Each row below holds a small network's activations on one input, seen along a few directions.
In each table, some parts of the input vary, and every possible input appears once, in random order.
Descriptions start from the smaller parts, as in this example, which fits no table here: one of 6 places along a line, together with either a single point or one of 9 places around a ring or (one of 2 separate values, together with one of 8 places around a ring).
Shared parts are said once, and a part with two or three values counts as separate values.
(in the rows, 128 means zero)

Other details of the inputs vary at random and push rows far along two fixed directions, the same in every table; ignore that.

Table:
r1: [120  83  96 136 146 118 147 102 107 131 109 114 109 157 145]
r2: [155 164 140 149 132 125 109 127 131 160 165 151 130 125  86]
r3: [138 144 157 168 132 111 127  55 112 191 124  98 103 166  70]
r4: [125 111 141 160 155 112 136  76 108 156 122 108 117 159 115]
r5: [133 156 134  66 101 147 110 242 159  57 149 170 186  80 169]
r6: [113  74 102 125 161 117 128  94 125 119 122 150  94 145 130]
r7: [119 167 140  76  70 157 130 249 147  65 134 135 173  68 170]
r8: [138 202 159 129  59 137 117 208 150 113 159 132 163  95 127]
r9: [137  82 107 119 175 137 131  97 128 135  98 146 115 150 133]
r10: [ 96  26  83  69 144 146 150 201 118  45  64 125 126 123 217]
r11: [127 103 103 156 140 114 154  70 118 157 116 113 103 161 120]
r12: [109  51 102  83 162 139 157 139 116  76  78 114 128 110 188]
r13: [143 189 161 176  97 113 126 112 136 163 160 125 144 125  99]
r14: [131 132 120 162 133 115 153  48 115 182 128 111 105 156  95]
r15: [136 209 150 119  82 133 112 209 128 110 181 119 168 100 124]
r16: [117 123 128 110 120 137 147 159 131  98 118 128 150  99 162]
r17: [120  81 101  96 161 149 119 132 144 108  88 143 118 126 164]
r18: [149 227 157 123  73 133 116 175 134 132 182 116 162  87 104]
r19: [ 91  44  82  86 156 141 123 137 140  68  89 150 109 121 179]
r20: [148 205 171 167 101 114  92  76 159 192 169 146 133 140  69]
r21: [115  58 108  92 148 140 153 124 117  99  73 108 110 131 162]
r22: [156 188 161 168 113 104 107  98 138 182 189 154 135 137  59]
r23: [118  84 124 127 165 118 144  94 108 125  97 105 118 140 139]
r24: [133 122 141 183 142 104 134  57 111 177 127 115 112 164 106]
r25: [142 203 143 121  96 142  90 206 144 108 183 159 145  82 114]
r26: [124 146 123 133 125 144  96 131 144 128 137 145 117 114 117]
r27: [124 100 111 132 156 116 144  80 104 147 112  99 107 153 117]
r28: [125 110 140 153 140 120 133  85 111 161 113 105 105 169 105]
Each input here is: either (one of 2 separate values, together with one of 5 places around a ring) or (one of 3 separate values, together with one of 6 places around a ring).
Question: Which other rows does r25 become when the choice among 2 separate values takes its other values? List them by row number.
Answer: r6

Table:
r29: [148 178 142 145  82 119 147 129 125 162 149 109 138 119  99]
r30: [129 163 155 147 113 143 106 101 154 157 115 137 117 121 107]
r31: [137  84 126 178 180 110 129  46  97 181 130 131  78 181  91]
r32: [121 104 121 107 117 140 119 172 150  91 122 154 153 120 157]
r33: [109  68 105  78 152 140 139 210 150  45  95 168 159  92 205]
r34: [104 115 163 130 123 111 132  82 116 126 121  99 109 125 101]
r35: [150 182 172 165 110 121 110 123 142 154 163 163 146 118 107]
r36: [122 118 139 122 148 136 153  95 115 144 108  96 123 152 127]
r37: [122  80  84 120 155 140 142 118 117 114 116 133  98 137 127]
r38: [132  88 117 120 176 126 120  83 105 144 112 130 100 148 118]
r39: [153 203 165 118  74 137 111 199 134 118 151 104 168  83 125]
r40: [134  90 120 117 171 120 121  73 120 140 113 129 105 154 129]
r41: [120 129 127  79 112 137 114 244 159  57 144 164 184  79 183]
r42: [127 121 117 100 110 135 171 150 121 115 118 116 136 123 150]
r43: [155 202 168 174 107 108  94 118 119 179 191 146 134 140  71]
r44: [146 196 157 140 102 106  99 164 149 133 184 149 161 124 105]
r45: [107  46  97 114 156 124 152 154 108  78  79 102 126 133 197]
r46: [159 222 180 126  65 132 118 181 136 150 159 109 168  95  94]
r47: [153 213 158 174 107 113 119  93 154 179 178 155 144 109  74]
r48: [153 216 170 140  84 114  90 176 142 132 198 153 163 115 111]
r49: [111  93 126 155 136 132 128  92 143 140  90 144 101 149 139]
r50: [103  12  75  82 194 135 147 179 114  57  85 142 114 130 190]
r51: [130  71 122 143 195 120 141  32 134 162  83 139 101 153 113]
r52: [131 201 157 147  72 123  89 165 153 136 167 138 139 130 112]
r53: [113  75  90  47 145 160 121 214 130  44  92 142 142 100 180]
r54: [148 179 151 127 129 114 101 120 145 148 160 134 143 126  94]
r55: [145 186 148 108 104 154  97 200 139 108 161 137 149  95 103]
r56: [133  70 127 143 189 127 137  29 122 162  86 140  94 152 122]
r57: [123  77 125 117 136 125 171 123 112 126  93 115 124 161 151]
r58: [131 167 146 141 117 145  97 133 131 152 138 119 104 126  92]
r59: [ 90 127 155  81  77 126 127 239 132  30 142 127 163  73 173]
r60: [126 168 123 152 104 138 113 131 130 150 154 126  99 123  98]
r61: [111  36  99  95 166 132 136 142 127  84  94 153 128 131 193]
r62: [105  26  60  62 174 134 151 148 120  55  91 143 113 123 211]
r63: [157 184 168 163  79 107 129 143 125 159 151 113 141 132 101]
r64: [115 151 117  66  85 150 155 244 129  63 133 126 179  75 182]
r65: [107  23  87  65 176 161 146 146 142  57  48 149 125 114 195]
r66: [145 172 157 133 127 124 103 116 152 157 154 141 151 114  96]
r67: [123  96 102 152 147 113 154  79 106 140 108  92 107 140 140]
r68: [142 153 141 156 119 129 111 140 126 143 157 140 124 142  89]
r69: [152 205 146 122  58 125 134 199 134 117 163 116 159  83 128]
r70: [130 101 139 150 159 118 159  29 102 195  91  95 104 178  91]
r71: [147 161 142 175 126 111 120  43 131 197 167 141 115 142  82]
r72: [143 186 138 148  90 130 113 114 153 156 169 147 145 117  92]
r73: [101  75  78 117 143 136 133 110 119 119  97 127  85 143 145]
r74: [127 114 130 124 123 140 127 156 151  98 114 162 146 119 148]
r75: [139  87 130 187 145  98 149  40 102 185 102  94  95 183 104]
r76: [132 120 139  89 122 143 155 152 122 117 102 109 141 126 144]
r77: [116  54  96 123 182 111 136 111 113 120 104 141 110 159 139]
r78: [119  68  82 117 180 126 148 115 114 115 118 133  99 132 135]
r79: [148 204 142 129  62 129 127 197 133 116 167 111 164  80 130]
r80: [141 158 141 146 108 115 107 124 142 139 155 143 137 152 103]
r81: [130  64 121 135 185 123 129  31 120 167  97 131  97 160 121]
r82: [146 177 148 130 134 120 101 130 131 153 159 135 139 121  83]
r83: [105  25  72  75 176 147 161 142 129  59  75 159 118 102 214]
r84: [ 84  24  60  74 148 153 146 148 141  66  65 137 105 117 211]
r85: [142  93 129 157 189 123 124  36  99 184 120 120  76 167  83]
r86: [125 198 137 131  90 130 131 175 119 110 161 111 165  92 139]
r87: [117 108 127 134 160 126 141  87 101 136  96  93 124 143 136]
r88: [147 169 131 169 134  94 122  50 135 188 170 133 115 155  71]
r89: [145 159 141 128 122 127 104 103 142 146 141 131 130 143  93]
r90: [133  97 111 172 156 122 148  12 135 178 106 143  92 162  93]
r91: [127 210 133 117  63 136  98 189 158 111 172 138 143  97 129]
r92: [118  86 127 140 144 116 164  93 105 152  97 112 122 169 131]
r93: [111  82 112 154 149 131 123 104 117 143 105 124  79 165 121]
r94: [106  64 115 126 159 127 170 105 109 121  93 106 117 171 160]
r95: [118 125 107 129 125 129 144 145 115 101 125 100 138 109 162]
r96: [116 169 144 113  95 134 124 229 121  73 144 120 182  93 173]
r97: [107  84 105  70 144 152 136 210 119  42  86  99 155  88 210]
r98: [159 209 169 160 128 121  97 118 131 180 182 129 130 122  51]
r99: [125 168 154 160  88 128  98 128 154 157 147 140 130 135 111]
r100: [106  67  98 108 161 141 120 102 119 125  77 119  85 150 138]
r101: [ 99  19  61  68 177 136 156 147 138  63  83 148 128 110 204]
r102: [119  95 129 159 152 128 116  20 136 191  91 117  81 171  98]
r103: [134  96 103 162 170 108 136  28  99 183 132 131  80 168  92]
r104: [114 170 124 102  78 158 117 210 165  80 133 156 150  68 167]
r105: [115  76 109 136 163 124 120  38 128 161  82 112  73 179 118]
r106: [115 167 146 108  94 142 130 229 123  76 147 120 186  97 168]
r107: [148 168 162 155  86 113 136 142 124 161 143 113 145 136 102]
r108: [136 202 170 147 108 133 120 124 118 157 153  99 158 122  97]
r109: [135 202 163 148  80 125 111 204 129 107 168 111 176  98 140]
r110: [131  96  95 162 158 114 137  28 111 179 121 129  82 177  80]
r111: [129 154 127  96  95 142 104 235 139  73 152 155 165 102 144]
r112: [135 179 148 176 116 116 155  54 117 196 158 100 117 161  80]
r113: [141 167 121 136 105 121 118 111 143 140 161 139 130 135 100]
r114: [138 145 137  62  88 147 132 249 134  60 113 114 168  70 180]
r115: [117 108 113 174 158 114 163  21  96 182 115  93 103 173 104]
r116: [ 76  42 102  87 135 119 164 128 112  58  95 110 106 108 172]
r117: [136 207 163 181  83 118  88 122 134 181 171 133 118 147  70]
r118: [142 184 154 104  91 150  96 179 161 113 152 147 170  92 119]
r119: [112  55 100  93 165 136 146 144 110  81  69  92 124 119 189]
r120: [144 211 136 131  99 119 107 172 138 135 193 148 154  96  93]
r121: [151 164 136 179 139 115 121  64 108 192 175 131  94 144  66]
Question: What do these inputs look like to the network?
Answer: one of 3 separate values, together with either a single point or one of 10 places around a ring or (one of 4 places along a line, together with one of 5 places along a line)
Question: The inputs of r86 and r87 match in every part but the choice among 3 separate values. If r67 is changed in the same way as r86 into r87, which row does it become?
Answer: r119
Question: The inputs of r48 and r62 match in every part but the choice among 3 separate values. If r33 is changed in the same way as r48 into r62, which row does it become?
Answer: r47
Question: The inputs of r64 and r70 match in every part but the choice among 3 separate values. If r69 is changed in the same way as r64 into r70, which row does it become?
Answer: r114
Question: Which other rows does r60 become when the choice among 3 separate values takes its other values? List them by row number.
Answer: r58, r93
Question: A walk changes only the place on the line of 4. It starts at r91 and steps to r113. List the rest of the walk in order.
Answer: r88, r62
Question: Which other rows does r45 become when the place on the ring of 10 takes its other values? List them by row number.
Answer: r57, r63, r75, r92, r94, r96, r106, r107, r109
Question: Which other rows does r71 become when the place on the line of 4 takes its other values? List them by row number.
Answer: r72, r84, r101
Question: A walk changes only the place on the line of 5. It starts at r51 and steps to r66. List the rest of the walk in order.
Answer: r54, r82, r98

Table:
r122: [119  82 101 122 146 129 140 153  96 112 103  99 108 147 149]
r123: [142 137 123 125 126 126 109 195 134 102 160 164 149 118 145]
r124: [134 160 123 196 131 102 140  13  99 206 152  87  81 172  63]
r125: [120  76 110  97 126 135 182 123 118 109  74  98 134 120 174]
r126: [116  53  85 101 170 134 164 125  89 116  87 100 102 162 149]
r127: [115 156 138 127 104 148  88 145 167 115 137 166 123 100 120]
r128: [134 156 158  79 138 156  81 180 160  94 132 155 158  76 134]
r129: [132 191 144 158  97 114 103 165 140 126 200 167 147 106 108]
r130: [147 151 160 170 165 104 126  44  82 192 145  83 107 161  61]
r131: [136 137 153 183 134 114  87  14 150 211 129 147  82 179  58]
r132: [ 96  70 122 142 130 124 170  87 114 120  75  96 111 145 163]
r133: [110  49  64 118 179 118 149  94 123 102 116 151 107 139 167]
r134: [136 164 162 137  81 134 137 174 130 124 119 102 162 117 146]
r135: [137 151 139 115 113 153  83 167 165 119 123 163 131 111 128]
r136: [132 208 142 126  87 146  83 138 176 137 161 162 140  88 106]
r137: [127  59 108  96 204 120 130 133 111  88 118 149 138 123 157]
r138: [159 138 133 192 164  99 130  29 117 220 164 148 107 191  53]
r139: [112  51  92 113 162 112 130 144 125  88 120 158 119 148 165]
r140: [116 188 140 136  79 129 119 195 116 106 173 111 137  98 122]
r141: [122 184 146 127  71 132 147 154 140 116 133 100 165  94 151]
r142: [ 96  44  86  96 149 124 146 160  98  76  90 101 104 147 175]
r143: [156 181 126 117 107 124 122 183 143 115 189 166 160  91 117]
r144: [119  74 147 115 170 123 164  83 104 125  68  83 134 138 156]
r145: [143 189 169 133  80 134 147 155 131 148 133 104 169 123 120]
r146: [152 156 137 158 134 129 108  31 155 203 132 151  94 143  58]
r147: [145 195 131 108  83 135 133 198 117 115 171 109 149  88 116]
r148: [ 96  37 112 106 136 125 168 126 118  87  54  96 123 150 192]
r149: [135 149 132  88 118 162  98 176 165 113 124 167 144 107 130]
Question: The inputs of r140 and r132 match in every part but one. If r130 is changed in the same way as r140 into r132, which row does it become?
Answer: r144
Question: What do these inputs look like to the network?
Answer: one of 4 places along a line, together with either a single point or one of 6 places around a ring
Question: Which other rows does r136 become when the place on the ring of 6 takes its other values? List them by row number.
Answer: r127, r131, r135, r146, r149
Question: Which other rows does r139 become when the place on the ring of 6 takes its other values? List them by row number.
Answer: r123, r129, r133, r138, r143
